Each row below holds a small network's activations on one record, seen along a few directions.
Here are examples, each followed by its value of one field, NESO.
The word absent means that the record has no NESO.
The largest differences between rows may come from other fields.
Random noise pushes rows far along 13 fixed directions. That doesn't count. These rows show it; they differ only by the noise:
[ -99  151  111   -4 -174  144   53 -134 -147 -172 -124  229  -74  -86
 -202  134 -111 -204  228 -174  -65  160 -102  -26  -15 -128   18   10
 -176   70]
[ 206  212  442  264 -143  178 -113 -306 -184 -150 -511  343 -525  -39
  440  317  110  113  -11   71  386 -222  -97  -52  -86  114    1 -311
 -115  250]
[-216  272  -30  -38   51 -377  245  -45 -141   84 -328  559  228   43
  270  556  375 -461    3   73   79  405   -5  195 -204  405   66    4
   76 -197]
[ 107  116  160  304  368  364  -50  118   14 -321  -51  116   49  121
 -135 -611 -187  -55  -75 -181 -188 -128 -204 -271    6 -371 -105   42
 -111   93]
[ 182  -50  -82  -28  235   80 -569    9 -399   63  -23  436 -542   95
  249  126   11  306 -215  -45 -331 -272  186  150   54 -336  -58    5
  -34 -228]
[ 351  165  111  -95 -165   16  119  347  509  155  -18 -372  269 -448
 -239   -5 -326  -21   39  141   17   76 -176 -210   84  478 -254  231
    5  199]
[ 107 -300  383   83 -491  332  453  151  267 -181  535 -130  355  -26
    1 -500 -205  104 -181   75  -49   11 -255   17  171 -112 -112  170
 -142 -124]
[ 413 -222  205 -107 -405  206   89    3 -121   34  399  -63 -304   35
  -78  370 -624 -119  332   33  128 -320   21  179  452 -392 -184   48
 -191   18]
[ -68 -147  -67  -75  240 -272  406    6  192  -82 -109 -420  393   80
   46   67  245 -602  264   50  405  125 -298 -188 -322  -79   41  -28
  170 -100]
[   8   76  110    2  -74  -38  114  -65 -166  -67   -1  346  -35  -20
  252  306  193 -189 -110   63  156   35   44  138  -16  159  -16  -46
   34 -193]
[ 194  156  145  -27 -148 -217 -321 -182  181    2   71  -90 -115 -272
  300  -31  102  356 -103  271 -108 -176   30  187  198  203  -24  -29
   79 -303]
[ 296  -46  279  132   29   90  120  119  145 -127  -10  274   49  -93
  463 -500  314  211 -394  132 -328  184 -351   58 -152  -45   95  215
 -335 -238]
[ 379 -171 -344 -311  419  -54  -95  731  177  550 -232  -75  109  -69
 -127  220 -124 -229 -141  -50   37  195  -55  -47 -222  306 -241  371
   70  362]
[ 325 -175   53  109  238  333  -57  259  -53  -71  260 -145 -155   93
   15  -57 -245   13 -217   16  217 -523  107 -250  106 -174 -301  -70
  199  -20]
[ -31  -99 -207  -52  -38  355 -209  142  122  112  351  -64  -56   52
 -258 -499  142  461 -429 -148 -153   17  288  221  118  221   21  -27
   44  257]

[ 293 -281 -552 -519  299   12  192  350  -40  161  380 -310 -192 -347
  -89  526  669 -225 -334   31  190   49  251 -206 -379  333   48   82
   67 -295]	absent
[-131 -135 -326 -153 -190 -292   27  269   97  623 -215  -51   30  111
  -57  477  -84  419  -12  137 -501  211  116 -127 -255  222   -9   75
   50   45]	bez
[ -30 -126  104  -94 -111  189  233  -67  -81 -343  196  -68   33 -251
  -53  -95  186 -201  -16  -88   94   81 -177 -172 -170 -180   63   87
 -117 -235]	gib
[  90  201   40  530  735    5  -63  -44  221 -214 -246 -276   69  450
   57 -540  -51   44   70   65  -86 -439 -146 -478  -62 -382  -75 -319
  177   43]	rumu
[ 214 -133 -166   54  260   94  224   87 -212  -33  230  270 -309  206
  242  117  371  143 -303   52 -500  -41   80 -153 -230 -323  125  -44
 -256 -467]	nuvug
[ 203  328   63   46  191  174 -109    8   91 -307  -58 -264   21 -403
 -342 -296 -310 -276  206 -129  166  -68  -89 -239  168   -4  -60  116
  -87  204]	dotuz
[   1  -50 -302  -72  347  390 -407   30  167 -249  609 -657 -101 -243
 -385 -558  304  313 -487 -110  353 -527  466 -158  122  276 -125 -258
  525  -12]	nek
[-368  331   94  154   86 -276 -145 -287   77 -137 -645  -59  152   10
 -199   38 -134 -150  550  -82 -229  150 -347 -339 -244 -239   23 -114
   31   46]	rumu
[  18 -401 -100 -221 -326 -141  -24 -104 -201  370  -61 -158 -455  228
   73  860 -141  187  325   83  -10 -218   85  -46 -139 -318  -38 -190
   28  -34]	nuvug
[ -75   41  295  -29 -231  129 -181 -145  -77 -131 -144  216  -97 -160
   43   55   -8  -10   15  -77  251    9  -97  134   44   93  -77  -16
   16  138]	zepu
[-239  312 -302  184   14 -200  277  -35  207  304  195  213  222  513
 -215   28   94  283  -58  101 -596  233  378  230  214  296  133 -214
   10   11]	zepu
[-259 -228 -138 -257  -90 -121 -213  133  -83  204  -72  -31   74  -61
 -132  309  -86   50   46  -74  -87   31   20  -72 -183  -31 -153  121
  247  -99]	zafi
[-583  100   -4  292 -476   38  497  -75   90  -50  179    9  454  156
 -160 -202    6  401 -213   83 -492  201  149 -298 -100  188   88 -153
   87 -237]	petuf
[ 302 -111  -92 -302 -191  110  270  346   59   54  218 -296  128 -490
 -217  110 -236 -339   18  -21  201  206  -54  -83   30  191  -56  375
 -174   67]	velep
[ -91 -231   30  -59  -23  -53  257  -94   51 -106   96 -138  180  145
   -6 -166   90 -234  217  -67   11  159 -251   65 -110 -353  142   72
 -136  -71]	zafi
[ -45 -135   78 -105 -251   -8  142   37   77   56  -38 -118  127  -16
 -223   39 -313  -86  342  -65 -147  170 -248  -56  -15 -258  -15  171
 -163  102]	gib
[-138   98 -259  -98  264  156  -35  168  -87  -31  -15   99   14  -94
 -332   55  195 -155 -147 -217  -55  136  128 -168 -212  172  -33   10
   88   62]	nek
[ 244  -78   10   61  263    9   66  416  119  315 -111  252  117  234
  248   33   46  -39 -349  105  137   23    8  114  -31  324 -183   73
  101  209]	mag
[-316  168 -185  -89  145  -76  110 -103 -122 -169  -53  106  229  -79
 -183  -29  260 -442   67 -199  172  319   55   95 -112  141  162   33
   43    9]	vis
[ 368   16 -111   15  240 -358 -120  -41  164  275  -69   55 -221  196
  421  -41  237  313  -16  250 -440   35  -60  290   31 -112  215   31
 -274 -157]	kemur
[ 380 -394 -169 -238  130  219  -35  194  -51   46  234 -348 -198 -146
  102 -339  136  -97 -202  -86  427    9   12  217  -12  -83  148  200
 -175  246]	velep
[-100  325 -239 -236  405 -376 -852 -262 -119  -73  -75  124 -119 -210
 -111 -118   41 -101  223 -134 -157  -19  150  453  289 -103   48  105
  142 -192]	kemur
[-154   -5   46   50   20 -237  -70 -177   -3  -19 -186   30   -7  193
  -36  125 -112   81  384   42 -447  -36 -217 -192  -59 -478   26  -38
  -91 -246]	absent
[-146  145  145   21 -222  281 -383 -192 -399 -223 -106  304 -376 -283
  -57   98 -119  204  -81 -158   34 -136  163  -56   65  -26  -30  -48
   -5   30]	dotuz
[  64  293   78  213  146  -43 -228 -195 -219  -85 -260  527 -316   32
  358  -71  207  276 -172   41 -385   31   42  112   -5  -59  181  -37
 -250 -152]	vis
[-119 -526 -238 -259  -93 -165 -115  113  159  397 -142 -575  -63   95
   40  220  183  321  -13   77   87  -61  -50 -200 -446  -37  -31 -116
  266   67]	sugo
[  82   89 -173  174  257  293 -272  220  151   61  210 -122  -41   53
 -180 -543  -51  481 -447  -44 -136 -249  316  -67  165  240  -89  -64
  162  233]	bez
[ 209  -56 -459 -216  104 -102  281  147  181  387  312 -145  -15  262
 -212  130  205  -81   30   14 -144  287  236  370  108  182  205   -1
 -182  196]	mag
[ -36  -51  -89 -159 -111 -403  -89 -181  -94  302 -116  237 -135  158
  422  485  344   35    6  181   53  116  117  459  -26  186  136  -96
   64 -156]	sugo
[ 153  -11 -575  -45  376 -238  -71 -137  -31  226   86 -539 -359  300
 -195  184  -40   78  355   37 -209 -214  305  -83   47 -369  237 -230
  -46   18]	belad
[-124 -234 -114  -89 -486   17  196 -170  -23   70  477 -405    1   86
 -162   51 -222  149  148   51   78 -110  256  159  268 -115  102 -110
   29  -39]	petuf
[-278 -563 -247 -171 -119  251  116  508 -346  328  151  317  132  261
  -28   80  -31   65 -463 -200  -19  184  171   43 -269   -7 -105  218
  129  100]	belad

Here are new rows. What is NESO for each?
[-544  181 -232  387  139   11   -9 -224 -274   -4   82  277    2  707
 -245    3 -208  265   63 -111 -472 -222  447  -99  173 -321   29 -402
  208  -79]	vis
[-189  147  312  326 -119  211  104 -106   -6 -275 -144   21   50   13
  -22   33 -108   86  -27   33   93 -271  -80 -479 -108    8 -200 -271
  210  -55]	rumu
[ 122  148  126  113   77   66 -102 -195 -304 -180 -398  194 -365 -139
  285   88  100 -100   24  -39  232   -8  -62  -64 -128  -86  155  -60
 -210  111]	velep
[ 138 -214  255 -206 -258  505 -199  216 -289  -45 -125  200 -301 -321
 -194  333 -400 -222   15 -301  517 -117  -72  -75  -24    2 -307  169
  -28  439]	zafi
[-312   64  -17  -56   80  254 -217  241 -135 -120 -124  297  266 -256
 -226 -421   28  -81 -326 -292   54  291   -1   -3 -124  252  -67  271
  108  213]	dotuz
[  -5 -236  -91 -182 -192 -269    5 -349 -197  107  111 -189 -377  168
  164  710   61  -39  366  128  193 -259  143  122   23 -291   85 -277
   62 -240]	kemur
[   0  481  231   47 -452  154  308    2  -75  -86  -35  408  169 -271
 -328  343 -508 -491  245 -112  301  271  104  204  420  502 -107  116
 -176  385]	belad
[-194 -175   85  133  151 -129 -184  -29  -59  -12  -13  171  126  420
   67 -261 -233  116  148  -38 -474 -102 -187   29   45 -638  -75   55
   23 -256]	nuvug
[ 117 -504 -302 -175  271  115  167  403 -394  352 -154  136 -228  413
   -8  520 -163 -370   80 -206  210    5   18  -96 -315 -389  -64   93
  -61  287]	bez
[ 283 -130  153 -101   52 -100 -476  289  420  406 -265 -153   76 -116
  244 -275  -47  324 -243  136  311  -58 -138  325   89  497 -200  163
  201  478]	nek
[-224 -135   27 -172   57 -200 -402 -352 -231  -99   -6  236  -38  291
  -69 -133 -122 -304  539 -227    6   73 -155  580  306 -656  140   96
 -124   18]	absent
[-193  -52   -1  -85  -89  -45   53   -4  -71  -16   79  155  150  -37
   81   66  212  -70 -163   -4  148  114   63  140  -62  202    4   26
  149 -109]	gib
[ -77  171 -127 -229 -354    2    4 -358 -225 -166  213  134 -265 -328
 -174  119  179  -12  177 -112 -240  330  141  303  130  -42  351   72
 -388 -158]	dotuz
[ 101   39 -278 -177  495 -424 -368   38  -59  235 -306  183 -103   83
  254  117  319 -137   43   25 -192  182  -57  280 -155  -69  117  105
  -29 -135]	rumu
[ 119  -14   -3  -67  233 -229   -9   76  216   88 -113 -275  162   26
   -5  124  -92 -316  221   65  310  -91 -110  -12   22   62 -139   -2
  188   84]	nuvug
[  47  508 -159   67  101   99   15   66  169  -88  242    4   90 -265
 -396  -45  -52   88 -139   13 -267  -14  319 -139  246  456  -80  -23
   70  -59]	gib
